These are the activations of a small neural network, seen along a few directions. Each row is one input.
In each table, some parts of the input vary, and every possible input appears once, in random order.
A made-up example of a description, with smaller parts first: one of 3 separate values, together with either a single point or one of 11 places along a line or (one of 4 places along a line, together with one of 5 places around a ring).
Shared parts are said once, and a part with two or three values counts as separate values.

Other details of the inputs vary at random and push rows far along two fixed directions, the same in every table; ignore that.
To show where, the next rows are all for the same input, with only those details redrawn:
[ 35 -32  13  33 -12 -36  12  -9  19   5 -15]
[-28   5   8 -23   7  15 -10  14  22  -6  10]
[ 35 -32  13  33 -12 -35  12  -9  19   5 -15]
[-28   5   8 -23   7  15 -10  14  21  -6  10]
[ 41 -16 -29  46 -31 -16  27 -19 -45 -12  -6]
[  42    1  -69   55  -48    6   39  -26 -103  -29    4]
[ -23   39  -74   -3  -29   57   17   -3 -100  -41   29]

Table:
R1: [ 36 -32  13  33 -12 -35  12 -10  18   5 -15]
R2: [-28   5   2 -21   7  16 -10  13  22  -2  11]
R3: [ 45  -8  24  26  12 -42   6 -20  -3  24 -23]
R4: [-32   4   0 -26   0  16  -8  20  29 -15  15]
R5: [-26   6   4 -25  11  15 -14  10  19   3   8]
R6: [-17  18  16 -23  20   9 -17   5   4   7   0]
R7: [ -17   47  -73   -3  -18   56   14  -11 -109  -26   20]
R8: [ 46 -11  19  29   7 -35   3 -19   3  26 -22]
R9: [ 42 -19  17  31   4 -37   2 -16   5  24 -23]
R10: [-28  12  14 -26  13  15 -12  10  15   2   2]
R11: [ 36 -37  10  32 -14 -35  15  -5  22   2 -13]
R12: [-30   1  -4 -21   1  15  -8  19  31 -10  14]
R13: [-17  27  17 -28  28   9 -18   3   5  21   2]
R14: [-26   6   9 -27  10  14 -13  10  18  -2   8]
R15: [-22  13  15 -26  17  12 -13   6  13   5   1]
R16: [ 35 -37   5  33 -13 -34  14  -5  23   6 -12]
R17: [-25   7  14 -23  15  11 -14  10  23   9   0]
R18: [-17  25  19 -28  25  12 -17   4   7  11   2]
The inputs of R4 and R12 match in every part but one. If R1 is changed in the same way as R4 into R12, which row does it become?
> R2
What is each input in this table made of?
> one of 2 separate values, together with one of 9 places along a line
Change only the choice among 2 separate values in R7. List by row number the other rows that result.
> R15
Change only the choice among 2 separate values in R18. List by row number the other rows that result.
> R8

Table:
R19: [-27   4 -17 -13  -4  28  -7   8  -6  -7   5]
R20: [-84  46 -68 -52 -28  88   6  36 -52 -75  60]
R21: [ 56 -20 -55  64 -41 -19  37 -29 -62  -4 -11]
R22: [ 70   1 -27  56 -19 -31  31 -33 -79   1 -15]
R23: [-20  19  46 -32  33  -5 -22   9  34  16  -7]
R24: [ 59 -29  12  52 -17 -40  20 -30 -21   8 -29]
R25: [-29 -13  20 -22  13   7 -18  16  49  10  -4]
R26: [ 43 -52  35  41  -7 -49   5 -19  36  21 -30]
R27: [-41 -13  46 -43  34  -5 -28  26 104  26  -1]
R28: [  23   42  -60   21  -18   23   22  -23 -118  -21   11]
R29: [-23   1  43 -28  24   2 -18   7  39  11  -8]
R30: [ 41 -50  31  40  -7 -46   7 -18  28  20 -29]
R31: [-65  59 -53 -50   6  75 -13  21 -44 -20  42]
R32: [-30 -27  28 -22  -6  -4  -6  31  82 -27  16]
R33: [-26   0  61 -48  48 -14 -36  24  97  33   0]
R34: [ 49 -21  51  30  11 -58   1 -17  30  27 -33]
R35: [ 65 -13 -51  66 -35 -24  36 -26 -65   1  -7]
R36: [-60  67 -44 -57  13  71 -17  17 -53 -18  40]
What is each input in this table made of?
> one of 2 separate values, together with either a single point or one of 8 places around a ring
The inputs of R31 and R35 match in every part but the choice among 2 separate values. If R24 is changed in the same way as R31 into R35, which row does it become?
> R29
Change only the choice among 2 separate values in R36. List by row number the other rows that result.
> R33

Table:
R37: [ 61   4 -45  59 -37 -25  40 -24 -67 -11  -6]
R38: [-33  13  -2 -17  -2  28  -3  16  -4 -26  18]
R39: [-25  15   4 -28  16  30 -20   0 -23   7   4]
R40: [-25 -11 -13  -8  -4  17  -7   9  28   2  12]
R41: [-42   2 -13 -20 -11  29  -6  10  -2 -22   3]
R42: [-20   5   1 -12   1   5   2  15  29  -5   7]
R43: [-28  -6  -8 -11  -8  16   0  11  27  -2   0]
R44: [-29  24   2 -27  19  26 -10  -2 -16   9  -8]
R45: [ 42 -58  62  34   1 -75   4  -2  85  15 -35]
R46: [-23  37   3 -25  13  23  -5   2 -13  -3   3]
R47: [  45   11  -66   55  -29    0   29  -34 -103    9   -9]
R48: [-13  14  20 -14   8   5  -9  11  12 -12  10]
R49: [ 71 -11 -26  53 -27 -24  26 -30 -79  -5 -11]
R50: [ 44 -30  49  21   8 -60   7  -5  61  17 -26]
R51: [ 65   3 -44  54 -27 -24  37 -28 -79   0 -17]
R52: [ -5   7   8 -22  13   2 -12   8  20  -3  17]
R53: [-33  24   4 -25  16  24 -17  -2 -21   4  -8]
R54: [-29  15 -18 -23   0  21   3  19   4 -15  14]
R55: [ 60   1 -21  60 -29 -30  29 -35 -71  -6 -23]
R56: [ 46 -57  58  31   4 -71  11  -2  88  18 -34]
R57: [ -8  17   6 -16  21   4 -13   4  15  16   9]
R58: [-22  24   0 -25   7  21  -8  15 -14 -22  17]
R59: [ 28 -47  64  13   3 -56  12 -11  35   2 -20]
R60: [-26   5  13 -11  -2   5  -4  11  22 -16   3]
R61: [-16  20  18 -15   5  -1  -9   8  15 -10   3]
R62: [-39  -5  -8 -20  -7  34  -6  15  -2 -22   9]
R63: [ 47 -56  45  38   3 -74   6   3  95  31 -22]
R64: [-20  15  19 -16  19  12 -11  -6   6  18 -15]
R65: [-23  14  24 -13  17   7 -18  -6   5  15 -16]
R66: [-28 -10  -2 -15  -6  17   1   9  20 -11  -4]
R67: [ 50  19 -75  53 -41  -5  38 -20 -97 -17  11]
R68: [-30  -7   2 -11  -8  18   0   7  25  -8  -3]
R69: [ -6  10   1 -18  16  -1  -9  13  23   4  17]
R70: [-20  25   7 -27  16  23 -12   9 -20  -9   7]
R71: [-30 -13   7  -9  -8  20  -7  11  18 -14   2]
R72: [-11  14  29 -16  18   5 -14   5   9   2  -1]
R73: [ 37 -34  42  22  19 -52  -2 -14  49  46 -41]
R74: [ 47 -33  34  23  10 -65   2   4  66  28 -16]
R75: [-19  17   8 -15  19  11 -11  -2   6  24 -11]
R76: [-16   0 -11 -14   4   3  -1  21  24  -3  14]
R77: [-19  29   3 -26  11  28 -15   5 -20  -5  14]
R78: [-19  29 -17 -21   9  20  -7  12  -2  -5  27]
R79: [-25  33   3 -27  13  18 -11   5 -19  -8   1]
R80: [  53   -2  -55   49  -26    1   23  -41 -104    2   -7]
R81: [ -9  16  22 -23  21   0  -7   4  15   7  -8]
R82: [-37  13  20 -31   1  18   3   2 -21 -26  16]
R83: [-37   2 -24 -22  -8  30   0  15   6 -11   6]
R84: [-25  21 -13 -24  20  21 -15   5 -12  21   2]
R85: [-34  21 -10 -20  -3  28   4  12  -2 -22  13]
R86: [-25   6 -15 -24   2  26  -6  13   2 -18  26]
R87: [ -5  15   3 -20  21  -3 -10  11  15  18   3]
R88: [ 69  -5 -35  57 -27 -21  27 -37 -74   0  -6]
R89: [-28  12 -17 -20  -2  30  -6  10  -2 -19  28]
R90: [ -4  10  12 -24  21   5 -16   2  11   9   8]
R91: [ 41 -74  36  36  -2 -60   2  -4  89  31 -25]
R92: [-33  -8   6  -9 -10  13  -7   7  22 -12  -4]
R93: [-17  -5   6 -18   0  12  -6  16  12 -16  15]
R94: [-26  -8 -15  -9  -7  14  -4  14  27   3   8]
R95: [-36   0 -23 -19 -11  39  -8   6   0 -14  21]
R96: [-12   4   7 -17  27   6 -18  -1  13  29  -2]
R97: [-25 -16   4 -11 -11  21  -9   9  18 -10   8]
R98: [-28  13 -20 -17   2  24  -3  15   7 -10  27]
R99: [ 56   8 -59  52 -39  -4  32 -29 -91 -22  13]
R100: [ 57 -21 -57  61 -37 -21  38 -19 -60 -14   4]
R101: [ 46 -26  41  25  16 -60  -2  -5  60  42 -24]
R102: [ -9  16   5 -20  11  -3  -3  14  21   0   6]
R103: [-26  20   5 -23  13  33 -20  -3 -23   8   5]
R104: [-29  17   7 -24  19  29 -17   2 -23   4  -2]
R105: [-22  38  -8 -25  12  22  -5   7 -13   3   6]
R106: [ 61 -10 -40  60 -26 -12  23 -45 -84  10 -14]
R107: [-23 -19   0 -16  -9  20  -9  11  14 -12   8]
R108: [ 50  10 -49  51 -40 -14  35 -25 -93 -30  -5]
R109: [ 61   3 -35  58 -37 -24  40 -29 -68 -17 -10]
R110: [-29  12  -7 -20  -6  30  -6  15  -7 -23  24]
R111: [ 48 -38  50  20   5 -56  -3  -2  54  14 -15]
R112: [-26  23 -11 -19  20  28 -16  -2 -13  20   8]
R113: [ 30 -60  21  29  -6 -50   4   2  72  26 -23]
R114: [ 46 -35  53  24   3 -55  -3  -4  56  16 -14]
R115: [-31   9  -4 -21   0  26  -3  18  -7 -27  17]
R116: [-31  23   7 -20  15  33 -16  -1 -25   4  -1]
R117: [ 43 -78  44  32  -4 -58  -1  -8  87  25 -26]
R118: [-17  28 -15 -27  20  21 -11   8 -13   6  17]
The inputs of R58 and R48 match in every part but one. If R91 is changed in the same way as R58 into R48, which row does it become?
> R40
The inputs of R95 and R117 match in every part but one. If R57 is changed in the same way as R95 into R117, which row does it become?
> R118
What is each input in this table made of?
> one of 2 separate values, together with either a single point or (one of 5 places along a line, together with one of 8 places around a ring)
Change only the place on the line of 5 in R94. List by row number the other rows that result.
> R47, R63, R67, R101
Change only the choice among 2 separate values in R112. List by row number the other rows that result.
> R96
